A small network was shown many inputs. Here are its activations along a few directions, one row for each input.
Each table varies a few parts of the input and shows all the possible inputs, shuffled.
A made-up example of a description, with smaller parts first: one of 6 places along a line, together with either a single point or one of 11 places around a ring or (one of 3 separate values, together with one of 8 places around a ring).
Shared parts are said once, and a part with two or three values counts as separate values.

Other details of the inputs vary at random and push rows far along two fixed directions, the same in every table; ignore that.

A family of inputs:
R1: [ 88   2  11   7  13 -33 -43  57  67 -23  53 -10 -75  35]
R2: [ 28 -13  22 -10 -43  31  33 -37  -7 -19  22 -31  27  -9]
R3: [ 22 -26  12 -17 -45  20  38 -38  -9 -17  50 -11  18  18]
R4: [ 11  10  13   8 -45  45  68   4 -20 -17  25 -28  14 -16]
R5: [-79  33   3   4 104  11   5  -9 -50  18 -63   6  19 -20]
R6: [-24  -6  10  -3 -35  28  69  -8 -37  -4  33   0  30  -5]
R7: [-38 -38  51  24 -59  18  25   9 -44  57  17  24  61  11]
R8: [ -8  29 -40 -48  98   5 -37  25  59 -28 -21  17 -56 -12]
R9: [  69  -21  -26  -19  -40  -47  -43   41   73  -64   41  -15 -103   42]
R10: [-53  54 -27   8  57  30 -35 -16  -9  46 -97  16  51 -44]
R11: [ -4 -40  -2  -2 -72 -23  16   6  -7  -5  11 -17  -1  18]
R12: [-17 -20  24  28 -71 -19  45  -6 -20  12 -21 -27  39 -13]
R13: [-15  -4  -3  36 -54  -4  12 -27 -64   5  42  21  40 -11]
R14: [  4   6   9  49 -43 -25   7 -20 -76  -1  52 -10  28 -14]
R15: [  4 -23  32  13 -23  -3  58 -56 -67   2  33 -12  21   5]
R16: [ 101   -9  -22  -13  -27  -69  -45   45   72  -68   52  -48 -119   38]
R17: [-17  -5  -1   7  69   5 -51  30  39  36 -42  52 -10   4]
R18: [ -1  16  10  -5  56  14 -44  35  53  42 -65   8   5  -6]
R19: [-51  11 -17 -41  97  17  -9 -43  -2  20 -81  46  20   0]
R20: [-18  44 -56 -26  63  -2 -70   7  48   8 -38  19  -6 -21]
Each input here is: one of 4 places along a line, together with one of 5 separate values.
Q: The inputs of R16 and R15 match in every part but the choice among 5 separate values. If R11 is changed in the same way as R16 into R15, which row does it become?
A: R3
Q: Which other rows does R18 become when the choice among 5 separate values takes its other values? List them by row number.
A: R2, R4, R10, R12

A family of inputs:
R21: [ 11 -30  16  21 -77  -8  53 -16 -75  -9  68   1  31   5]
R22: [-48   3  -3 -11  36  18   8 -37  -4  19 -56  13  32 -11]
R23: [-33  21 -17  -7  64   5 -21  -9  -6   8 -35  21   3  -7]
R24: [ 73   4 -24 -47  -3  -9 -34  22  90 -54  37 -31 -83  12]
R25: [ 50  16 -19 -32   7  -3 -23  23  63 -43  21 -34 -65   4]
R26: [ 13 -44  37  39 -71 -14  30   7 -47  25  25  -2  34  14]
R27: [  3 -45  33  56 -88 -12  45   6 -65  24  26  10  47   9]
R28: [-49  17  -7   8  51   4   3 -31 -25  16 -49   9  23 -21]
R29: [-31  18  -8  -1  65  10 -13 -13  -1  14 -35  15   7 -11]
R30: [-15  25 -36 -18  60 -13 -33  -9  11 -15 -32   6 -24  -5]
R31: [ 79  19 -33 -37   2 -30 -44  19  66 -64  52 -26 -97  14]
R32: [-53   1  11  13  38 -11 -31   7  -2  46 -64  22  20   6]
R33: [-32  20  -4 -10  58  24  -9   3  10  16 -43  10   6 -15]
R34: [ 72   4   6 -10 -51 -15  13  13  20 -46  73 -40 -45  11]
R35: [-65  -4  12  32  13 -14 -13   8 -24  40 -52  32  42   0]
R36: [-35  11  -8 -14  54  24  -6  -1  10  18 -44  12  14 -13]
R37: [ 22   9 -17 -27  11   2 -10  10  39 -24   1 -22 -32   1]
R38: [  3   6  -8 -26  37  18 -19   3  39  -4 -14   4 -18  -2]
R39: [ 20 -21  41  23 -83  11  68  -9 -63  -2  68 -13  37   1]
R40: [-17 -18  10  41 -41 -17  11  16 -24  28   0  18  24  12]
R41: [  4 -15  13  -7 -17  16  21 -15  -5   0  17   3  15   7]
R42: [ 28   4   3  14 -64  15   2   4  -7   9  37  -8  28 -11]
Q: Describe the family of inputs behind these rows.
A: either a single point or one of 5 places around a ring or (one of 2 separate values, together with one of 8 places along a line)
Q: Which other rows does R28 become when the choice among 2 separate values takes its other values? List them by row number.
A: R29
